Each row below is a small network's average activation on inputs in which a field has the value named, seen along a few directions.
Values that are neighbours, or in one group, have similar rows; names and order tell nothing.

Other fields shift rows strongly along two fixed directions, in all tables alike. That doesn't count.

ZOF, 10 values:
livut: [ 1.23  0.55 -3.27 -1.23  1.75  0.71 -1.38  1.61  1.28 -1.07  0.11  0.65
  2.49]
bipo: [-0.71 -2.25  4.44 -0.66  0.13  0.12  2.87 -0.96 -0.12  1.48 -0.49 -1.08
 -1.98]
sorid: [ 1.49 -5.78  0.00 -1.39  1.36 -1.85  0.51 -3.17 -0.83 -1.40 -0.13 -1.77
 -6.83]
mutu: [ 2.74 -3.34 -5.15 -0.49  4.59 -1.88 -4.34 -3.13  1.15 -7.22  2.03  1.61
  1.61]
nof: [-2.29  3.58  4.52 -0.31 -3.20  2.02  4.70  3.80  0.17  6.08 -2.62 -1.34
 -0.45]
soni: [-0.75  0.46  0.73  1.41 -0.65 -0.06 -0.34 -1.43 -0.70 -0.84  0.92  0.11
  0.85]
kal: [ 0.04  3.25 -2.40 -0.61  0.04  0.40 -0.77  3.10  1.49  0.98  0.04  1.96
  3.29]
fuga: [-1.30 -4.19  4.82  0.04 -1.33 -1.01  2.66 -3.54 -2.11  1.49 -0.94 -1.90
 -7.07]
daba: [ 1.04  1.40 -3.06  1.33  0.51 -0.43 -3.20 -0.40 -0.11 -2.42  1.26  0.98
  2.97]
gile: [-1.50  6.32 -0.64  1.92 -3.20  1.98 -0.71  4.12 -0.22  2.92 -0.17  0.77
  5.12]
ZOF is arranged as 3 separate groups.
Which other values are in the same group as mutu? Give them in the order they are listed.
Answer: bipo
Which other values are in the same group as fuga? Give them in the order they are listed.
Answer: soni, daba, gile

GISO, 18 values:
kudo: [-0.12 -2.25  1.37 -1.26 -0.49 -0.56  2.02  0.31 -0.33  2.29 -0.57 -1.15
 -4.56]
fipog: [-1.23 -4.29  3.57 -0.13 -1.24 -1.45  2.02 -3.67 -1.55  0.03 -2.34 -3.09
 -8.62]
muva: [-2.07  5.43  2.01  0.35 -2.11  2.41  2.42  4.21  0.44  3.38 -3.29 -1.15
  1.71]
vedo: [-1.37  1.88  2.93 -0.90 -1.31  1.80  3.27  2.53  1.30  2.24 -2.44 -1.37
 -0.01]
moz: [ 1.39  2.10 -3.21 -1.12  1.39  0.83 -0.56  2.59  1.65  0.37  1.09  1.64
  3.66]
fenim: [ 1.13  2.69 -4.41  1.55 -0.14 -0.23 -3.92  1.33 -0.80 -0.90  2.81  1.38
  5.24]
mitib: [ 0.84 -2.46 -0.39 -1.68  1.88 -0.66  0.27 -1.20  0.53 -0.51  1.75  0.93
 -0.04]
nurip: [-2.45  2.15  4.32  1.84 -3.09  1.14  2.25  0.49 -1.30  3.92 -0.76 -0.64
 -0.96]
lino: [-1.11 -1.52  2.38  0.82 -1.24 -1.84  0.63 -2.61 -1.14 -1.08 -0.48 -0.50
 -2.59]
vasep: [ 2.58 -4.72 -4.16 -1.92  3.96 -1.81 -2.03 -1.95  1.02 -4.45  1.00  0.93
 -1.42]
rila: [-1.14  0.46  2.53  0.77 -0.70  0.20  1.17 -0.60 -0.26  0.75  0.39  0.47
  1.29]
mef: [ 0.18  1.96 -0.34 -0.23  0.44  0.85 -0.37  1.93  1.97 -0.28  0.19  1.83
  4.43]
fesa: [ 1.51 -0.82 -4.20  0.58  0.57 -1.45 -3.39 -1.50 -0.58 -2.55  1.13  0.38
 -0.71]
rodi: [ 0.96  0.41 -0.04  0.52  0.95  0.95 -1.52 -0.30 -0.69 -0.13  1.91  1.12
  2.20]
gosiv: [ 1.98  0.50 -4.49  0.36  0.33 -0.24 -3.46  0.44 -1.22 -1.13  1.95  0.92
  0.96]
godak: [ 0.96 -5.16  1.48 -0.17  1.97 -1.25  0.74 -4.00 -0.17 -3.43 -0.39 -2.42
 -3.48]
paf: [-0.90  0.81 -0.02  1.12  0.78  0.03 -1.42 -1.22  0.39 -2.18  0.35  1.00
  2.65]
fik: [-1.12  2.82  0.67 -0.50 -1.95  1.29  1.88  3.19  0.72  3.63 -2.31 -0.27
  0.25]
Each value of GISO is a pair of two hidden parts, and every pair occurs once (6 first parts, 3 second parts).
muva and kudo share the first part; muva and fipog share the second. Which value has the first part of fipog and the second part of kudo?
Answer: gosiv
lino and nurip share the first part; lino and paf share the second. Which value has the first part of paf and the second part of nurip?
Answer: rila
moz and vasep share the first part; moz and mitib share the second. Which value has the first part of mitib and the second part of vasep?
Answer: mef
